A small network was shown many inputs. Here are its activations along a few directions, one row for each input.
Each table varies a few parts of the input and shows all the possible inputs, shuffled.
Descriptions start from the smaller parts, as in this example, which fits no table here: one of 4 places along a line, together with either a single point or one of 9 places around a ring or (one of 3 separate values, together with one of 8 places around a ring).
Shared parts are said once, and a part with two or three values counts as separate values.
In the rows, zero is written as 128.

Other details of the inputs vary at random and push rows far along three fixed directions, the same in every table; ignore that.

Table:
row 1: [125 113 119  95  94 100 117 138 146 143 184 150]
row 2: [110 155 114 142 149 140 127 136 112 109  86 102]
row 3: [114 141 116 112 106 108 126 157 171 126 129 127]
row 4: [129 115 115 106 100 122 106  98 122 157 139 149]
row 5: [129 120 103 108  82 118 112 138 146 123 145 148]
row 6: [148 107 169 156 162 143 133 118 103 125 142 104]
row 7: [159 119 116 126 133 115 113  88 105 161 111 146]
row 8: [113 151  94 163 151 146 153 128 123  98 100 120]
row 9: [118 127 125 113 103 115 124 143 151 117 151 109]
row 10: [126 114 119  98 112 127 109 100 134 155 135 162]
row 11: [110 148 111 134 116 142 133 161 153  87 103 136]
row 12: [129 129 105  75 104 101 109 133 170 156 152 162]
row 13: [130 120 142 148 182 141 135 108  92 130  82 115]
row 14: [135 156 121 145 145 145 140 139 134 104  75 126]
row 15: [137 102 179 146 122 136 147 200 156 128 176  92]
row 16: [116 124 104 102 100 117 109 135 161 124 137 164]
row 17: [153  58 186 131 142 139 130 150 110 160 185 100]
row 18: [170 134 116 136 135 125 130  82  94 139  95 136]
row 19: [118 163 120 160 140 128 142 126 119  85 101 124]
row 20: [133 126 106 128 144 116 118  93  85 148 104 152]
row 21: [144 104 112 126 142 119 111  80  91 154 105 165]
row 22: [ 89 138 141 121 113 135 138 175 170 113 142 118]
row 23: [104 149 115 154 145 130 139 139 119 101  80 124]
row 24: [140 141 109 148 124 133 134 110 101 104  96 133]
row 25: [159 128 114 135 129 127 124  79  94 121 116 155]
row 26: [139 133 108  98  85 125 109 118 156 110 151 132]
row 27: [ 95 147 115 119  96 136 120 151 163 112 123 128]
row 28: [138 101 111 101 138 106 111  89  97 170 131 170]
row 29: [136 125 107  98  81 123 111 127 150 118 147 125]
row 30: [104 154 122 171 158 165 164 137 122 104 104  97]
row 31: [135 124 117 129 139 144 120 111 109 122  88 121]
row 32: [112 149 116 148 142 135 130 131 116 105  82  99]
row 33: [103 125 185 163 180 160 161 176 115 124 129  97]
row 34: [145 124 108  98 119 101 111 107 125 168 137 151]
row 35: [111 118 161 156 136 148 135 184 143 106 142  80]
row 36: [115 147 110 121  94 128 116 145 159  98 131 110]
row 37: [119 147 123 129  93 141 134 139 141 105 129 117]
row 38: [150 114 115 131 127 115 117  82  94 141 123 154]
row 39: [128 135 107 103  94  99 117 137 160 141 140 136]
row 40: [156 103 116  86 115 104 102  96 144 173 146 173]
row 41: [121 154  90 125 113 127 142 148 177 115 138 121]
row 42: [132  68 209 158 184 142 156 136  81 171 156 104]
row 43: [ 99 145 129 147 131 148 128 171 153  90 103  94]
row 44: [113 100 211 140 137 141 155 197 151 132 225  93]
row 45: [141 128 112 140 143 112 130  81  83 134 101 144]
row 46: [110 162 116 130 127 122 136 159 166 105  98 124]
row 47: [116 161 119 155 117 133 132 145 144  77 120 126]
row 48: [111 151 122 146 129 156 137 133 120 104  81 117]
row 49: [149 117 115 120 151 143 116  85  97 136  85 141]
row 50: [164 125 119 127 129 112 119  82 106 153 118 144]
row 51: [139 139 143 155 148 145 134  89  93 125 111 128]
row 52: [119 104 159 124  98 141 133 170 147 133 176 111]
row 53: [102 171 122 136 108 132 137 137 150  92 123 117]
row 54: [139 106 115 110 147 117 112  79  96 158 103 138]
row 55: [123 157 113 133 113 136 133 161 160 100  97 119]
row 56: [ 93 112 186 142 141 146 153 206 150 129 175  92]
row 57: [142 122 132 125 160 118 129 113 107 160 111 137]
row 58: [109 151 118 133 160 143 128 135 123 110  83 116]
row 59: [109 127 104  86 106 116 106 139 156 136 140 133]
row 60: [150  89 138 149 185 147 145  92  85 157 134 109]
row 61: [169  83 213 167 190 126 159 130  92 161 176 104]
row 62: [114 107 160 115  98 118 137 158 153 140 192 114]
row 63: [ 93 160 119 141 112 135 136 151 140 104 105 108]
row 64: [157 162 123 154 140 138 139 108 114 102  90 124]
row 65: [117 130 111  92  88 135 116 130 160 129 135 152]
row 66: [119 125 100 111  87 112 106 134 150 126 143 150]
row 67: [139 126 112 105 120 105 114  95 119 140 155 166]
row 68: [131  64 178 104 128 129 117 165 159 158 204 122]
row 69: [133 101 109  81 120 102 107 104 129 167 154 181]
row 70: [122 172 136 167 158 136 153 155 121 101  93  95]
row 71: [119 170 114 139 112 115 140 152 155  99 111 109]
row 72: [127 160 120 143 157 139 129 106 105 104  95 114]
row 73: [121 147 130 181 166 158 149 139  94  88  58 113]
row 74: [144 122 120 108 125 112 114  85 118 137 139 136]
row 75: [137 102 148 114 139 121 124 125 113 150 164 115]
row 76: [129 132 105 101  96 110 109 134 168 138 132 147]
row 77: [147 125 121 105  97 128 118  88 124 137 150 152]
row 78: [170 116 159 154 163 128 135  96  97 146 133 129]
row 79: [145  61 211 146 146 138 146 144 105 170 207 106]
row 80: [136 155 108  98 103 104 117 126 162 129 155 146]
row 81: [105 139 108  96  92 119 114 136 148 141 148 138]
row 82: [137 108 164 140 160 135 141 104  79 161 143 122]
row 83: [101 145 105 126  98 113 125 158 154 104 128 128]
row 84: [134 120 114 130 158 119 126  87  93 142  89 160]
Description of these inputs: one of 4 separate values, together with either a single point or (one of 4 places along a line, together with one of 5 places along a line).
- Changing only the choice among 4 separate values turns row 32 into row 83. The same change can be made to row 36. Which row results? => row 38
- Changing only the choice among 4 separate values turns row 52 into row 15. The same change can be made to row 81. Which row results? => row 34
- Changing only the choice among 4 separate values turns row 50 into row 79. The same change can be made to row 46. Which row results? => row 22
- Change only the place on the line of 5 in row 65. List by row number the other rows that result. => row 37, row 48, row 52, row 77
- Change only the place on the line of 4 in row 9. List by row number the other rows that result. => row 29, row 36, row 75
- Change only the choice among 4 separate values in row 49. List by row number the other rows that result. => row 11, row 14, row 65
- Change only the choice among 4 separate values in row 12. List by row number the other rows that result. => row 33, row 58, row 69

Table:
row 85: [116 187 101 151 116 129 137 137 132  83  94 116]
row 86: [140 131 106 123 106 125 123 117 140 120 140 146]
row 87: [104 138 100 115  98 119 120 148 162 104 132 134]
row 88: [114 161 112 145 150 139 135 112 106 125  63 123]
row 89: [111 105 160 136 105 163 125 153 130 103 155  85]
row 90: [167 108 119 107 125 118 114  99 123 154 142 150]
row 91: [116 126 102 103 100 120 111 129 158 124 146 151]
row 92: [106 159 102 134 120 137 127 125 140  97  90 140]
row 93: [ 86 183  96 127 111 140 136 153 158  89  96 124]
row 94: [136 125 175 163 145 139 153 161 127 124 145  94]
row 95: [163  73 143 102 146 107 106  88  93 188 146 157]
row 96: [118 167 110 157 169 150 142  99  95 118  42 120]
row 97: [134 127 176 161 149 145 159 158 124 115 157 101]
row 98: [133 117 172 168 145 149 158 162 128 110 149 108]
row 99: [130 139 108 137 126 121 121 103 112 119 101 145]
row 100: [168 126 124 148 161 126 126  82  74 143  82 137]
row 101: [112  88 168 132 117 162 123 149 118 120 160  89]
row 102: [133 152 106 127 137 127 124  94 114 119 110 138]
row 103: [107 123 166 156 156 139 151 172 117 126 143 100]
row 104: [123 135 128 149 113 131 142 160 147  97 140 113]
row 105: [114 156 113 113  93 117 121 143 167 114 130 126]
row 106: [152 118 118 104 101 102 114 104 135 158 157 142]
row 107: [ 97 155 108 108  97 122 124 151 156 118 133 136]
row 108: [106 153  86 112 112 125 120 148 155 107  92 128]
row 109: [112 130 109  94 106 120 119 137 155 138 161 142]
row 110: [116 135 102 132 130 126 123 112 110 130  93 147]
row 111: [136 102 126 109 119 115 113  98 115 155 140 163]
row 112: [127 118 169 160 157 135 151 162 129 120 143  84]
row 113: [135 112 123  90 113 113 112 102 142 162 151 149]
row 114: [112 113 168 166 152 140 146 171 122 114 138 105]
row 115: [136 106 152 118 123 110 126 131 125 148 178 131]
row 116: [113 126 177 156 155 140 150 166 120 119 146 102]
row 117: [101 175 100 125 113 138 125 159 169  83  83 123]
row 118: [112 115 162 155 160 141 153 171 127 130 135  87]
row 119: [137 107 115  99 133 119 116  97 122 172 140 145]
row 120: [128 137 100 119 143 135 119 114 121 132  88 140]
row 121: [118 127 107  90 102 123 114 139 162 137 131 149]
row 122: [145 150 133 165 184 144 144  71  63 123  68 129]
row 123: [117 122 177 157 155 141 148 167 128 127 136  94]
row 124: [109 167 100 132 122 122 122 128 139 110  87 121]
row 125: [154 133 124 163 186 137 135  85  68 124  55 121]
row 126: [128 104 137 121 145 122 133 122 108 154 150 128]
row 127: [160 110 121  95 104 114 114 108 141 151 151 156]
row 128: [114 171 101 121 105 127 125 128 162 102 103 126]
row 129: [113 160  92 114 116 130 114 142 161 100  97 131]
row 130: [147  97 118  98 130 110 109 104 120 159 135 147]
row 131: [134 114 116  91 118 112 110 102 132 154 164 153]
row 132: [126 106 167 145 135 138 144 155 138 121 160 121]
row 133: [141 124 161 148 134 136 142 165 134 119 137 111]
row 134: [132 115 144 138 107 122 134 157 144 121 166 126]
row 135: [134 110 125 131 146 130 125  91  87 155 104 155]
row 136: [136 142 110 104  90 116 122 122 163 131 146 138]
row 137: [136 118 122 127 153 121 123  91  91 166 102 136]
row 138: [109 106 159 161 156 144 153 173 122 119 137 102]
row 139: [124 108 162 152 110 170 134 149 115 101 149  81]
row 140: [112 160  92 129 106 131 122 132 155  91 109 137]
row 141: [138 136 123 162 188 142 134  96  64 136  45 127]
row 142: [123 138 104 100  96 106 117 124 150 121 153 137]
row 143: [113 124 171 158 156 135 147 167 118 118 147  98]
row 144: [156 117 114 100 108 111 115  99 140 156 161 143]
row 145: [121  91 144 109 117 128 128 143 143 153 171 146]
row 146: [137 142 124 164 190 137 141  77  57 126  65 120]
row 147: [142 114 120  99 106 100 109 104 136 159 154 144]
row 148: [146  97 118 112 120 109 116  94 116 149 147 153]
row 149: [127 122 170 159 160 143 149 161 134 120 146  89]
row 150: [128 120 135 114 108 114 118 160 158 125 152 126]
row 151: [132 115 123  90 113 112 114 101 133 154 160 157]
row 152: [140 158 111 134 122 124 130  98 109 120 107 140]
row 153: [124 113 153 137 119 128 134 151 138 123 156 130]
row 154: [105 159  96 113 107 129 119 149 153 111  90 137]
row 155: [145 147 101 133 127 120 129  98 118 125 102 123]
row 156: [ 92 146  96 125  97 165 114 123 121  94  85 107]
row 157: [151 109 119 102 101 109 117 133 150 138 159 137]
row 158: [126 106 169 135 142 134 134 168 136 133 146 114]
row 159: [171  38 196 120 180 122 130  98  86 211 199 129]
row 160: [112 129 134 127 125 123 132 159 154 121 142 103]
row 161: [131 133 113  98  94 112 110 135 158 127 135 146]
row 162: [119 133 140 115 103 117 128 149 152 122 166 130]
row 163: [159 114 131 123 151 127 122  85 100 149 105 148]
row 164: [121 163  94 118 112 128 116 139 161  96 100 130]
row 165: [134  98 114 106 129 123 116 100 117 161 143 161]
row 166: [138 140 106 116 106 112 127 116 133 122 144 133]
row 167: [159 125 128 156 153 133 134  73  70 139  91 148]
row 168: [125 151 133 142 121 135 142 155 148 100 150 110]
- Changing only one part turns row 160 into row 112. The same change can be made to row 101. Which row results? => row 89
- Changing only one part turns row 165 into row 91. The same change can be made to row 154. Which row results? => row 158
- Changing only one part turns row 130 into row 125. The same change can be made to row 87. Which row results? => row 148
- Describe the family of inputs behind these rows. => one of 4 places along a line, together with either a single point or (one of 4 separate values, together with one of 5 places around a ring)
- Change only the place on the line of 4 in row 151. List by row number the other rows that result. => row 93, row 97, row 122
- Change only the place on the ring of 5 in row 113. List by row number the other rows that result. => row 123, row 124, row 159, row 160
- Change only the choice among 4 separate values in row 144. List by row number the other rows that result. => row 86, row 90, row 168

Table:
row 169: [157  89 183 149 176 126 144 144 105 159 144 117]
row 170: [119 146 102 124 134 153 115  84  99 117  71 132]
row 171: [118 115 109  99 102 106 110 128 142 141 157 157]
row 172: [134 124 117  94 114 111 120 126 158 143 157 160]
row 173: [122 134 115  96 108 104 122 124 149 151 159 147]
row 174: [111 121 115  97  95 121 116 117 145 145 159 154]
row 175: [161 116 120 111  71 113 112 110 141 122 168 148]
row 176: [ 97 173 108 165 141 173 141 153 129  68  49 100]
row 177: [135 137 116 121  79 134 115 108 133 100 149 117]
row 178: [141 164 133 148  87 124 140 175 179  74 150 104]
row 179: [115 130 122 109 102 122 126 179 181 119 154 114]
row 180: [109 141 125 115 112 112 132 178 180 114 162 129]
row 181: [182  34 188 120 172 131 123  81  64 205 163 158]
row 182: [151  66 169 138 174 132 133  95  77 175 155 149]
row 183: [120 145  99 127 138 128 124  77  87 138  89 151]
row 184: [132  94 105  71  95 114  92  81 119 168 153 157]
row 185: [128 121 117  86 102 116 109 119 154 147 152 135]
row 186: [158  87 186 148 175 129 144 142 108 159 145 119]
row 187: [101 158 125 133 118 127 139 184 184  94 139 121]
row 188: [ 89 139 125 115  90 121 128 173 166 117 166 122]
row 189: [137 101 198 167 171 143 156 188 137 130 151  95]
row 190: [125 139  92 132 137 141 118  95  97 121  66 135]
row 191: [151 157 101 156 125 131 130  73  89  96  96 143]
row 192: [146 108 107  75 106 100  95  86 129 175 153 151]
row 193: [121 128 175 192 191 151 168 184 110 108 102  67]
row 194: [141 155 100 139 149 112 126 103 108 127  63 138]
row 195: [129 156 102 129 145 139 120  86 110 124  71 127]
row 196: [108 172 114 144 142 143 134 140 131  95  78  99]
row 197: [157 131 120 104  81 114 113 101 145 124 172 125]
row 198: [118 148  94 140 147 120 127  95  94 120  75 146]
row 199: [107 123 110  98  96 106 118 122 138 146 158 147]
row 200: [144  80 179 152 163 133 136 145  94 154 142 117]
row 201: [130 122 119  83 103 124 109 118 156 145 152 138]
row 202: [114 111 196 185 169 161 161 201 123 102 125  83]
row 203: [128 169 104 133 149 134 134  87 107 127  79 144]
row 204: [187  65 168 149 144 138 132  76  64 159 166 124]
row 205: [104 152 108 151 132 158 132 141 130  90  74 110]
row 206: [139 132 117 112  73 116 121 100 134 123 180 145]
row 207: [108  96 192 158 156 162 148 177 119 120 153  79]
row 208: [109 158 114 153 134 143 133 150 127  91  70 119]
row 209: [184  59 185 137 185 112 131 102  74 200 155 137]
row 210: [140 115 113  89 105 122 113 126 159 147 148 145]
row 211: [110 157 117 155 133 149 132 146 132  90  70 121]
row 212: [125 122 112  90 104 104 110 123 149 148 151 129]
row 213: [169 159  99 151 126 131 129  76 101 104  87 124]
row 214: [ 80 156 127 130 100 138 139 179 168  95 142 114]
row 215: [142 131  92 121 150 131 115  51  78 143  76 177]
row 216: [128 126 110 100 115  92 121 131 152 145 155 151]
row 217: [138 149  95 134 147 137 123  93 113 126  66 134]
row 218: [112 175 113 154 151 133 144 145 138  92  82 122]
row 219: [161  87 188 146 175 137 145 141 110 157 145 122]
row 220: [ 93 138 118 128  97 138 125 190 170  95 133 102]
row 221: [121 103 104  93  93 112 108 128 143 146 148 140]
row 222: [ 93 124 129 105  87 141 116 166 174 110 159 113]
row 223: [124 132 117  97 107 110 122 119 154 151 160 150]
row 224: [138 152  93 136 147 126 121  99 107 128  67 129]
row 225: [140 130  91 124 150 123 115  52  76 145  75 173]
row 226: [106 163  95 148 145 143 124  98  89 102  48 112]
row 227: [113 123 117  93  95 125 117 117 144 143 159 156]
row 228: [ 99 149 126 115 104 106 137 173 174 123 164 118]
row 229: [146  95 176 152 182 120 147 141 102 157 155 120]
row 230: [115 151 116 112 115 116 130 130 150 132 136 137]
row 231: [126 138  94 132 136 144 118  92 100 121  66 136]
row 232: [133 193 119 170 123 135 152 122 125  77 107 106]
row 233: [139 149 131 132  88 112 137 161 176  92 184 122]
row 234: [ 93 128 125 106  87 130 114 172 167 112 158 108]
row 235: [131  97 190 161 169 149 157 186 133 131 153  83]
row 236: [130 124 115  90 105  96 115 115 144 165 169 152]
row 237: [141  79 177 151 163 128 140 144  94 153 141 116]
row 238: [102 119 185 186 177 155 166 197 118  98 136  88]
- Changing only one part turns row 181 into row 219. The same change can be made to row 174. Which row results? => row 223
- Changing only one part turns row 222 into row 195. The same change can be made to row 171. Which row results? => row 229
- Describe the family of inputs behind these rows. => one of 2 separate values, together with one of 5 places around a ring, together with either a single point or one of 6 places along a line
- A walk changes only the place on the ring of 5. It starts at row 214 and steps to row 225. List the rest of the walk in order. => row 202, row 231, row 207
- Change only the place on the line of 6 in row 236. List by row number the other rows that result. => row 173, row 203, row 223, row 228, row 230
